Each row below holds a small network's activations on one input, seen along a few directions.
In each table, some parts of the input vary, and every possible input appears once, in random order.
Descriptions start from the smaller parts, as in this example, which fits no table here: one of 8 places around a ring, together with either a single point or one of 9 places around a ring or (one of 3 separate values, together with one of 6 places along a line).
Shared parts are said once, and a part with two or three values counts as separate values.

Other details of the inputs shift rows strongly along two fixed directions, in all tables alike. That doesn't count.

Table:
R1: 20  7  33  -6  -22  -39  11  -41  11  -11  9  -44  3  0
R2: 27  7  21  19  -76  -2  -23  32  -6  30  17  -2  19  15
R3: -1  -1  -3  -19  15  42  25  -50  12  -13  -1  7  1  24
R4: 12  2  22  -26  28  -6  21  -60  18  -50  -2  -28  -4  12
R5: -17  -8  -18  -26  59  28  14  -39  5  -32  -13  1  -4  9
R6: 2  2  -4  12  -10  -11  -2  4  6  16  5  0  -11  -6
R7: 35  5  27  27  -42  -26  -25  51  -15  14  4  -9  14  5
R8: -6  -5  -14  3  9  19  -10  47  -19  11  -9  36  7  -10
R9: -34  -7  -34  -4  26  33  -18  35  -19  4  -12  32  4  -6
R10: -14  1  -6  -11  22  17  -2  7  -12  -15  -10  16  5  -3
R11: -14  -3  -8  1  5  14  -17  32  -20  2  -3  17  11  -7
R12: -24  -13  -32  -2  25  32  -10  39  -11  8  -8  37  0  -8
R13: 14  14  40  -9  -27  -38  17  -40  9  -19  9  -33  3  -7
R14: -10  11  -2  9  -28  -20  -14  14  -4  14  7  -3  5  -15
R15: -16  -7  -22  1  20  12  9  0  0  16  -8  14  -15  -2
R16: 2  -3  21  -24  10  -18  40  -75  34  -36  12  -30  -15  -4
R17: 32  11  41  -12  -38  -8  20  -72  38  -33  28  -37  1  25
R18: -8  -1  -21  13  9  7  -2  22  -16  31  -13  11  -1  0
R19: 2  4  1  11  -31  -21  -7  18  3  18  11  1  1  -17
R20: 11  -8  25  -17  13  -5  21  -38  19  -40  12  -16  -2  -1
R21: -10  -13  -21  11  15  22  -17  44  -11  16  -7  29  -4  1
R22: -6  4  -17  3  22  9  12  -1  -9  15  -19  8  -7  4
R23: -6  -9  -10  -12  51  29  17  -16  4  -20  -13  20  -13  7
R24: 3  4  -6  10  -16  -7  -32  36  -8  6  3  -1  10  -2
R25: -42  -2  -41  -1  18  23  -8  25  -20  26  -17  31  1  -12
R26: -21  -8  -37  16  17  25  -9  49  -26  48  -18  41  -4  -9
R27: 31  1  33  18  -37  -30  -17  14  13  -7  23  -19  -1  0
R28: -21  -2  -14  -30  46  6  31  -73  21  -28  -9  -20  -15  7
R29: -34  -2  -31  -15  44  32  -3  -8  1  -22  -7  20  -4  -3
R30: -20  -3  -38  13  21  27  -5  48  -28  46  -25  46  -6  -8
R31: -27  -6  -39  -5  44  25  15  -13  -1  10  -18  13  -15  7
R32: 40  12  52  -16  -35  -6  29  -72  28  -33  17  -34  4  26
R33: 0  6  -11  13  -5  -11  -2  3  3  16  1  -7  -6  1
R34: -12  -7  -9  -19  37  17  16  -31  22  -36  5  6  -11  -2
R35: 30  5  22  27  -45  -31  -29  37  1  7  17  -19  9  4
R36: 7  8  24  10  -44  -33  -9  12  -10  15  10  -16  13  -14
R37: 35  -4  37  24  -43  -27  -21  38  -6  9  16  -11  8  -2
R38: 32  0  29  25  -49  -33  -27  40  -3  8  15  -23  10  7
R39: 0  -9  2  -21  56  17  30  -62  21  -45  -4  -16  -13  19
R40: 9  5  12  6  -27  -19  3  19  -8  18  1  5  5  -15
R41: 18  0  19  7  -33  -24  -25  23  -4  -2  9  -21  12  2
R42: 19  13  21  9  -40  -36  -10  13  -11  19  -1  -20  11  -5
R43: -31  -9  -33  -15  45  29  23  -14  -3  6  -15  28  -8  -11
R44: -7  8  -12  3  -9  -14  -10  1  0  13  -1  -8  1  -5
Description of these inputs: one of 4 places along a line, together with either a single point or (one of 2 separate values, together with one of 5 places around a ring).
Q: The inputs of R39 and R38 match in every part but the place on the line of 4. If R11 is changed in the same way as R39 into R38, which row does it become?
A: R9
Q: List by row number the other rows that have the place on the line of 4 in common with R27.
A: R6, R14, R17, R19, R24, R29, R33, R34, R35, R44
Q: Which other rows does R8 become when the place on the line of 4 takes its other values? List them by row number.
A: R12, R20, R34
Q: List by row number the other rows that have the place on the line of 4 in common with R7.
A: R4, R8, R10, R13, R22, R23, R30, R32, R40, R42

Table:
R45: -40  -6  -38  -24  52  36  6  -26  2  -22  -13  9  2  9
R46: -20  -3  -14  -13  31  16  1  -7  11  -25  0  16  -14  -7
R47: 19  3  12  1  -11  0  6  -20  5  -3  1  -21  -3  20
R48: 20  8  40  -2  -10  -26  12  -25  3  -25  10  -23  4  -7
R49: 9  -5  8  5  1  -15  -14  21  -6  -7  -3  -10  -2  -1
R50: -17  -7  -25  -3  14  17  -11  6  4  -4  3  11  5  1
R51: -16  -1  -13  -4  17  19  9  12  -3  -4  -2  29  -5  -15
R52: 36  -1  25  7  -13  -11  10  -28  20  -5  12  -29  -9  21
R53: 7  -8  -14  26  2  1  -22  45  -6  21  -1  7  0  9
R54: -33  -4  -35  -17  28  47  6  9  -18  14  -24  40  8  3
R55: 18  4  33  4  -50  -40  -31  31  -8  -4  14  -25  19  -11
R56: -17  -5  -33  -15  26  43  6  -20  6  0  -4  19  -2  9
R57: -4  5  -9  23  -34  -3  -33  54  -7  18  12  13  8  -4
R58: 0  -15  -9  -4  46  8  5  -5  10  -17  -8  2  -17  4
R59: -11  -6  -19  -4  1  28  0  17  -8  18  -7  35  7  -1
R60: 23  12  37  11  -31  -35  -12  -15  9  -21  19  -38  9  8
R61: 1  3  13  -12  -1  11  24  -37  19  -19  6  7  -8  5
R62: 10  -3  4  19  -17  -9  -14  59  -28  25  -7  12  8  -11
R63: 29  1  37  -2  -20  -19  20  -29  10  -12  3  -23  -2  14
R64: 13  -7  -10  25  -11  12  -13  59  -20  46  -10  33  2  6
R65: 9  9  2  12  -40  6  -14  18  2  15  13  5  3  4
R66: 3  9  5  -8  10  15  9  -42  7  -15  0  -11  -2  16
R67: 25  -2  37  -4  -32  -38  -12  -8  17  -26  24  -30  6  -9
R68: -3  0  14  -17  3  -4  12  -15  -3  -19  0  -9  9  -10
R69: -6  -6  -7  -12  39  8  16  -41  15  -33  -4  -19  -11  18
R70: 8  -12  6  -11  49  6  34  -35  15  -26  -3  -4  -17  2
R71: 6  7  8  -8  -27  3  -5  -14  0  -1  6  -16  13  10
R72: -18  28  -20  -16  17  -53  44  -81  23  12  -17  -37  -24  -20
R73: -2  7  -6  19  -20  14  -20  51  -30  38  -13  33  14  0
R74: -44  -2  -26  19  -21  -32  9  12  -20  74  -6  1  -15  -38
R75: -31  -2  -34  -5  50  31  -15  21  -19  -1  -21  32  -3  -5
R76: 26  0  33  11  -50  -32  -12  30  -4  6  20  -9  17  -19
Q: Describe the family of inputs behind these rows.
A: either one of 2 separate values or (one of 5 places around a ring, together with one of 6 places along a line)

Table:
R77: 3  -8  19  7  -35  -30  0  11  -2  11  12  -19  1  -12
R78: 3  3  6  -21  43  -13  35  -49  17  -32  -10  -17  -13  -6
R79: -16  1  -23  0  4  -4  -23  31  -18  21  -10  8  7  -16
R80: -32  -12  -19  -24  52  14  26  -34  -2  -16  -13  -3  -5  -8
R81: -16  -2  -10  14  4  2  -7  28  -14  23  -7  21  -11  -12
R82: -1  0  -29  20  -3  8  -6  53  -17  46  -11  37  0  -11
R83: 52  -4  46  16  -34  -22  -9  -3  20  -20  29  -37  5  20
R84: 13  6  16  25  -33  -19  -7  18  -7  27  11  0  2  -10
R85: -28  9  -23  -15  40  3  9  -30  5  -23  -8  -6  -5  -4
R86: 7  3  8  -12  -10  34  -3  0  -4  -17  0  15  13  13
R87: 14  9  12  1  -40  -20  -9  -7  1  19  3  -19  8  4
R88: 26  13  38  20  -51  -31  -3  2  -7  21  7  -18  4  3
R89: 30  -11  29  14  -17  -14  -20  22  10  -17  15  -18  -1  16
R90: 21  2  20  9  -25  -35  5  13  6  6  3  -10  -9  -10
R91: -11  -7  -11  4  -9  30  -31  66  -18  7  0  44  12  -4
R92: 11  21  18  2  -36  -25  3  -29  12  -4  8  -30  4  10
R93: -32  0  -35  12  34  21  -14  46  -33  31  -23  38  -1  -18
R94: 0  12  9  11  -36  -33  -13  9  7  1  13  -19  -2  -7
R95: -2  -16  -4  -22  77  26  17  -50  19  -60  -8  -11  -10  22
R96: -33  -14  -36  -11  38  32  23  -16  -3  12  -9  20  -5  -4
R97: 0  -2  -6  2  -10  36  -17  37  -8  1  6  34  17  -1
R98: -15  3  -43  8  17  29  -1  45  -26  47  -31  47  -1  1
R99: 46  -1  42  4  -24  -9  -1  -21  13  -26  15  -36  2  33
R100: -10  -4  -5  -13  5  -10  3  -25  13  -8  2  -12  -12  -6
R101: -35  6  -47  -6  37  30  10  -18  6  3  -8  21  -8  1
R102: -9  -5  6  -25  20  7  41  -70  14  -17  -5  -21  -6  12
R103: 18  1  27  3  -30  -9  -29  41  -13  -17  12  7  26  -6
R104: -5  -2  -6  -22  22  2  24  -67  28  -19  6  -17  -11  1
Q: The inputs of R103 and R91 match in every part but one. If R79 is changed in the same way as R103 into R91, which row does it become?
A: R100
Q: Describe the family of inputs behind these rows.
A: one of 4 places along a line, together with either one of 2 separate values or one of 5 places along a line
Q: List by row number the other rows that have the place on the line of 4 in common with R86.
A: R87, R88, R92, R98, R99, R102
Q: Which other rows does R103 become when the choice among 2 separate values takes its other values? List them by row number.
A: R95
